Each row below holds a small network's activations on one input, seen along a few directions.
In each table, some parts of the input vary, and every possible input appears once, in random order.
Descriptions start from the smaller parts, as in this example, which fits no table here: one of 5 places around a ring, together with either a single point or one of 9 places along a line or (one of 3 separate values, together with one of 6 places along a line).
Shared parts are said once, and a part with two or three values counts as separate values.

Other details of the inputs vary at random and push rows far along two fixed directions, the same in every table; ignore that.
These rows show it; all are for the same input, with only those details redrawn:
[ 0.76  0.31 -1.47 -2.53  0.73  0.93  0.11 -0.55  0.53 -0.76 -1.28 -0.37
  0.98]
[-0.34 -1.43 -3.12  2.17 -1.25 -2.92 -1.16  0.37 -0.88 -2.08 -0.48 -0.84
 -2.98]
[ 0.47 -0.76 -2.91 -1.63 -0.50 -0.94 -0.37 -0.32  0.71 -1.04 -1.53 -0.25
 -0.40]
[-0.56 -1.24 -3.22  4.06 -1.67 -4.13 -1.84  1.00 -1.37 -2.65  0.40 -1.22
 -4.09]
[-0.44 -1.44 -3.17  2.25 -1.29 -2.97 -1.07  0.45 -0.89 -2.26 -0.42 -0.84
 -3.02]
[ 0.57 -0.08 -1.82 -2.27  0.13  0.43 -0.02 -0.39  0.59 -0.60 -1.42 -0.19
  0.61]
[ 0.38  1.57  1.01  0.32  2.00  2.16 -0.88 -0.14 -1.31 -0.97  0.14 -1.78
  0.88]
[-0.39 -0.77 -2.27  2.96 -0.93 -2.88 -1.19  0.59 -1.09 -2.33 -0.01 -1.24
 -3.02]

Table:
row 1: [ 0.12  2.44  4.35  0.62  0.60 -1.20  2.04 -1.44  0.13  0.75  0.81  0.33
  1.70]
row 2: [ 1.13  0.51 -3.33 -3.14 -0.72 -0.17  1.34 -1.55  1.88 -0.59 -1.34  1.38
  2.38]
row 3: [ 0.90  0.08 -3.21 -3.08 -0.16  0.02  0.77 -1.30  1.43 -0.50 -1.68  1.03
  1.50]
row 4: [ 1.00 -1.74 -1.08 -1.63 -1.17  1.24  1.14  2.67  0.53  2.07 -0.45  0.60
  0.82]
row 5: [ 0.61 -0.89  1.83  0.66  1.54  3.70  0.34  2.33 -1.29  1.86  0.23 -0.61
  0.35]
row 6: [ 0.09  1.53  3.62 -0.06  0.28 -0.83  2.08 -1.41  0.29  0.74 -0.64  0.60
  0.65]
row 7: [ 0.57 -3.47 -3.77  1.00 -2.66 -1.66  1.39  2.19  0.25  0.98 -1.14  2.08
 -2.29]
row 8: [ 0.16  1.52  3.69  0.14 -0.34 -2.37  2.24 -0.74  0.49  0.36  0.79  0.07
  1.96]
row 9: [-0.74  3.30  7.74  2.60  2.14  1.30  0.04  0.17 -2.10 -0.26  1.48 -2.80
  0.24]
row 10: [-0.32 -0.50 -2.02  3.66 -0.39 -2.32 -1.75  0.62 -1.74 -2.48  0.38 -1.66
 -3.00]
row 11: [-0.55  2.84  6.64  2.92  1.53 -0.20  0.47  0.66 -1.78 -0.41  2.23 -2.20
  0.56]
row 12: [-2.65 -0.37  2.88 -1.21  1.05  0.65 -2.10 -4.10  2.34  2.30  2.37  2.81
 -1.64]
row 13: [ 0.93 -2.40 -1.13 -1.83 -0.89  1.76  1.03  2.51  0.69  1.76 -1.09  0.38
  0.06]
row 14: [ 0.15 -1.78 -1.76  3.26 -2.32 -1.80  0.50  3.16 -1.16  0.55  1.39  0.09
 -1.70]
row 15: [ 1.38  0.40  0.58 -4.10  1.16  4.71  2.58  1.06  0.89  3.12 -0.71  1.73
  3.97]
row 16: [-0.31  1.48  4.66  0.62  0.17 -0.73  1.44 -0.55 -0.37  0.37 -0.32 -0.50
 -0.61]
row 17: [ 0.79  1.68 -0.02 -0.50  0.88  0.90 -0.60 -0.04 -0.45 -0.82  0.50 -1.52
  1.87]
row 18: [ 0.04  3.81  3.08  3.64  2.24  2.07 -1.20 -0.05 -2.73 -1.57  3.08 -2.68
  1.92]
row 19: [-1.71 -2.09 -3.06 -4.66 -0.71  1.44 -2.67 -3.60  3.59  1.37 -0.63  4.97
  0.84]
row 20: [ 1.08  0.06 -2.15 -3.87 -0.16  0.54  0.03 -0.51  1.39 -0.46 -1.68 -0.37
  1.81]
row 21: [-3.11 -2.57 -0.55 -0.39  0.73  3.25 -2.70 -1.06  1.42  3.56  1.02  3.01
 -0.35]
Describe the family of inputs behind these rows.
> one of 3 separate values, together with either a single point or one of 6 places around a ring
Which other rows agree with row 3 in the choice among 3 separate values? List them by row number.
> row 2, row 10, row 17, row 18, row 19, row 20
Change only the place on the ring of 6 in row 9. List by row number the other rows that result.
> row 1, row 6, row 8, row 11, row 16

Table:
row 22: [-1.10 -0.33  1.93  9.28 -1.96 -5.63 -0.75  2.93 -3.82 -2.47  1.88 -3.04
 -5.82]
row 23: [ 0.13  3.63  4.83  0.91  3.05  2.65 -0.14 -1.15 -1.38 -0.09  1.96 -1.52
  2.51]
row 24: [ 0.55 -0.14 -1.26  2.17 -1.36 -2.14  0.51  1.49 -0.85 -1.19  0.45 -0.89
 -0.93]
row 25: [ 0.02  3.42  3.69  4.65  2.16  0.66 -1.07  0.52 -3.26 -2.07  2.27 -2.98
  0.40]
row 26: [ 0.80 -2.71 -4.46 -3.30 -5.04 -7.39  2.31 -1.21  3.57 -1.09 -3.37  2.17
 -1.97]
row 27: [ 0.52 -3.32 -7.16 -6.60 -2.36 -0.52  0.31 -1.63  4.00  0.49 -3.89  2.99
  0.13]
row 28: [ 0.30 -2.65 -3.72 -2.62 -2.09 -0.78  0.92  0.42  2.16  1.45 -1.52  2.46
  0.31]
row 29: [ 1.23  1.91  2.44 -6.08  5.10  9.14  0.11 -1.08  0.55  2.72 -0.68  0.08
  5.46]
row 30: [ 0.38  0.47 -0.04  2.10 -1.33 -4.14  0.75  0.36 -1.04 -2.57 -0.47 -1.71
 -1.74]
row 31: [-1.16  0.53  2.62  2.78  1.42  2.00 -1.35  0.27 -1.26  0.78  2.27 -0.43
 -0.09]
row 32: [-0.10 -2.37 -3.77  2.70 -4.06 -5.49  0.98  1.48  0.33 -0.65 -0.30  1.16
 -2.97]
row 33: [ 1.38  0.50 -0.16 -4.57  1.33  4.19  0.74 -0.11  1.14  1.72 -0.78  0.42
  3.78]
row 34: [-1.96 -3.65 -2.78  6.87 -1.77 -2.87 -3.37  2.40 -2.19 -0.93  1.74  0.06
 -6.37]
row 35: [ 0.55 -1.14 -3.38 -8.25 -1.06  0.90  1.49 -2.74  4.53  1.91 -2.85  3.44
  3.76]
row 36: [ 0.27  6.08  7.71 -0.14  7.36  9.44 -1.46 -0.97 -3.03  0.73  2.61 -2.90
  5.80]
row 37: [ 1.39  1.13  2.03 -6.75  0.46  1.53  3.54 -1.93  2.87  1.87 -2.65  1.42
  3.89]
row 38: [-2.47  0.54  2.34  5.91  2.30  1.31 -4.31 -0.02 -3.00 -0.84  3.12 -1.77
 -3.28]
row 39: [ 0.55  1.96  3.26  2.70  1.09 -0.46  0.98  1.58 -2.32 -1.26  0.66 -2.92
 -0.41]
row 40: [ 0.45 -1.60 -2.84 -2.89 -2.93 -2.83  2.08 -0.72  2.88  0.70 -1.53  2.63
  0.25]
row 41: [-1.73 -2.24 -1.28  1.13 -0.30  0.43 -2.26  0.13  0.10  0.82  1.08  1.35
 -2.70]
Describe the family of inputs behind these rows.
> one of 4 places along a line, together with one of 5 places around a ring
The inputs of row 34 and row 22 match in every part but the place on the line of 4. If row 41 is changed in the same way as row 34 into row 22, which row does it become?
> row 37
Start at row 26 and move only the place on the line of 4, one step at a time. The first step leads to row 23. Which rows follow, in order?
> row 35, row 38
Change only the place on the ring of 5 in row 33. List by row number the other rows that result.
> row 28, row 31, row 35, row 36
